These are the activations of a small neural network, seen along a few directions. Each row is one input.
In each table, some parts of the input vary, and every possible input appears once, in random order.
A made-up example of a description, with smaller parts first: ring(5) and (point or (values(2) and line(4)) or ring(9)).
Shared parts are said once, and a part with two or three values counts as separate values.
(in the rows, 128 means zero)

Rows:
R1: [172  75 117 166 173 104 129 139  40  87 140  66 204 170 139  95 156]
R2: [154 219 166 204 131 188  77 145 185 115 162  97 130 142 184  64  36]
R3: [112  57  96 127 178 134 165 140  57 102 167 148 151 197  83 134 173]
R4: [ 76 230 163 154 171 145 114 209 185 146 125 142  92 142  73  93   9]
R5: [ 85  85  79 108 150 166 112 102  42 115 121 119 156 145 128 132 203]
R6: [234 119 162 123 104  58 151  97 143 180 132  72 194 126 172 156 147]
R7: [ 88 190 158 155 147 195 120 152 216 118 140 137  89 110  88  70  53]
R8: [ 41 184 162 160  92 198  70 118 198 147 130 130  94  90 138 104  77]
R9: [166 119 131  72  79  65 201 123 152 158 153 157 128 121  93 141 170]
R10: [150  97 112  71  41  95 144  84 149 165  78 131 105 104 138 146 183]
R11: [106  53  81  96 222  70 153 175  51 116 153 147 154 215  89 124 105]
R12: [107  83  79 149 146 160 123  81  26  85  82 118 128  91 162 167 194]
R13: [191  97 139  89  64 103  98  47 129 133  78 139  90  63 153 192 193]
R14: [ 73 199 156 198 100 213  61 126 194  99 101 189  86  62 185 134 105]
R15: [164 113 119  47 122  26 202 183 153 153 157 128 119 143  95 166 115]
- What is each input in this table made of? => values(3) and (point or line(4))
- The inputs of R11 and R4 match in every part but the values(3) part. If R1 is changed in the same way as R11 into R4, which row does it become? => R2
- Which other rows does R8 become when the values(3) part takes its other values? List them by row number. => R5, R10

Rows:
R16: [157  74  67 144 202 114 141 152  39  60 139 132 151 169 131 127 158]
R17: [163  91 126  90  95 103 145  82 109 122  99 168 106  99 107 204 212]
R18: [ 91 128 109 181 134 204 100  89  62 105  96 113 152 115 158 114 170]
R19: [ 69 184 160 184 126 195  76 161 178 119 126 123 114 113 105  82  77]
R20: [134  98 115  79 178  47 161 175 100 190 114 100 158 185  94 138 116]
R21: [107 136 130 153 232 124 125 198  87  82 139 157 149 157 134 144  61]
R22: [177 199 189 159 131 156  81 129 194 134 137  95 121 124 133  63  64]
R23: [128 103 132  89  86 109 135  97 165 153 131 185 113 110 121 178 182]
R24: [153 157 144 160 140 132  72 103 136 136 101  85 147 114 163 123  73]
R25: [193 115 146 120  63  95 142 115 161 155 156 109 167  98 181 146 164]
R26: [ 96  86  89 105 115 182 122  81  67 108  91 164  90  80 109 149 198]
R27: [ 57 130 104  94 131 145 101 123 125 123  85 132  54  92 124 153 108]
R28: [ 59 153 124 173 118 193  81 106 116 117 130 132 150 141 171  93 152]
R29: [215 109 136 112  95  69 158  92 109 112 117  87 155  82 166 167 200]
R30: [ 68 167 119 163 135 175  57 138 109 121  99 111 123 116 151 124  89]
R31: [ 58 162 138 129 119 194 134 147 207 118 118 145  76 105  84 102  94]
R32: [158  33  82  64 143  53 184 131  35 131 122  86 177 186  73 108 189]
R33: [185 151 152 110  90  67 125 129 148 169 102 102 121 101 171 169 106]
R34: [157 116 149 172 110 156  91  82 145 133 145  96 168 127 191  99 130]
R35: [122  93  99 161 186 137 137 168  88  88 181 159 143 199 132 128 119]
R36: [ 50 114 105 103 105 188 116  97 129 129 134 172  93 108 125 130 177]
R37: [120 128 122  84  96  57 127 126 151 150  88 173  75  90 124 183 112]
R38: [191  99 137 190 130 153 123  65  84 105 109  73 161 114 177 132 169]
R39: [127  51 112  65 130  76 177 136  84 148 179 104 168 209  80 114 149]
R40: [196 206 165 118  65 120 148 144 220 157 146 125 108 125 148 115  87]
R41: [124 158 127  84 153  93 202 167 172 176 192 104 150 168  48  94  79]
R42: [105 175 158 184 197 136 152 205 141  99 192 155 115 159  78  90  55]
R43: [126 169 149 113  78 110 170 148 223 144 114 196  77  97 105 116  94]
- What is each input in this table made of? => line(4) and (values(2) or ring(5))
- The inputs of R18 and R30 match in every part but the line(4) part. If R32 is changed in the same way as R18 into R30, which row does it become? => R20
- Which other rows agree with R25 in the line(4) part? List them by row number. => R23, R28, R34, R35, R36, R39
- Which other rows does R21 become when the line(4) part takes its other values? List them by row number. => R16, R35, R42

Rows:
R44: [ 99 200 164 165 156 164 140 197 209 127 193 146 121 166  91  61  35]
R45: [ 77 206 151 212 158 211  57 150 159  88 112 153  92  95 164 112  55]
R46: [ 93 215 172 126  69 161  84 120 235 173  93 127  73  69 131 114  65]
R47: [174 103 129  90  96  69 157 111 136 147 118 137 126 107 139 176 160]
R48: [135  91 101  98 181  70 153 171  79 128 144 114 150 183 105 131 108]
R49: [198 129 146 120  78  91 137  94 139 147 115 103 146  95 166 155 165]
R50: [123 102 119 154 165 150 120 125  83 107 143  98 162 156 124 101 135]
R51: [162 123 131 128  72 145 118  72 136 129 108 112 126  89 166 136 176]
R52: [ 78  98  97 128 168 150 131 137  71 119 143 123 151 166 109 116 145]
R53: [164 106 124 136 170  96 135 144  87 126 141  99 170 174 127 117 117]
R54: [ 97  91  92 105 180 108 166 165  73 111 133 141 130 165  73 125 135]
R55: [142  99 118  88  98 108 148 101 126 127 114 165  98 101 117 172 179]
R56: [121 103 120 113  72 141 116  80 130 135 107 146 118  99 150 148 188]
- What is each input in this table made of? => values(3) or (values(2) and ring(5))
- Which other rows does R54 become when the values(2) part takes its other values? List them by row number. => R55
- Which other rows belong to the same alternative as R45? List them by row number. => R44, R46

Rows:
R57: [ 76 156 132 170 143 195  67 109 111 118  99 101 114 107 148 110  97]
R58: [129  73 105 143 163 145 138 111  61 113 162 103 193 189 125  91 168]
R59: [200  71 113 108  58 113 101  29  90 122  70 122 130  64 213 205 239]
R60: [120 195 155 138 119 135 107 149 194 154 112 103 108 114 132 107  51]
R61: [225 102 143  86  24  47 129  56 145 166  86 116 127  60 199 203 196]
R62: [129 143 142 151  98 179 109  88 145 107 101 146 100  67 143 146 159]
R63: [149 200 171 137  84 127 121 134 209 157 115 127 108 102 132 109  90]
R64: [170  90 133 115 149  92 175 141 117 152 190  91 186 197  95  98 137]
R65: [120 143 150  82  38 116 156 114 214 175 131 160  96 101 106 134 143]
R66: [108 214 158 169 163 162 107 196 199 123 166 153 101 147 125  87   8]
R67: [113 163 142 161 105 187  78 101 138 122 105 121 120  93 145 111 136]
R68: [155  88 107  74 162  42 192 165  76 146 151 114 167 169 100 157 148]
R69: [ 49 151 131 185 167 198  71 144 125  98 126 136 124 123 138 104  89]
R70: [143  78 104  59 175  35 171 162  92 143 133 148 126 171  71 170 122]
R71: [101 188 159 145 145 136 113 182 203 143 143 137 113 136 120  91  40]
R72: [121  55  83 107 179  97 142 135  35 103 104 147 128 161 105 154 162]
R73: [ 61 187 140 218 187 208  82 172 134  77 151 161 114 143 144 102  64]
R74: [161  92 112  97 167  76 182 172  99 115 170 106 150 183  79 109 120]
R75: [164 176 167 121  77 118 147 110 214 148 119 141  91  67 128 141 113]
R76: [ 77 116 108  95  64 180 119  71 144 139 117 152  94  92 131 134 195]
R77: [123  64  75 118 172 101 162 137  28 111 124 119 169 158 122 153 180]
R78: [122  72  85 135 176 128 148 139  45  87 140 112 158 173 113 102 158]
- What is each input in this table made of? => values(2) and (point or line(4) or line(6))
- The inputs of R77 and R68 match in every part but the values(2) part. If R67 is changed in the same way as R77 into R68, which row does it become? => R63
- Which other rows does R57 become when the values(2) part takes its other values? List them by row number. => R60
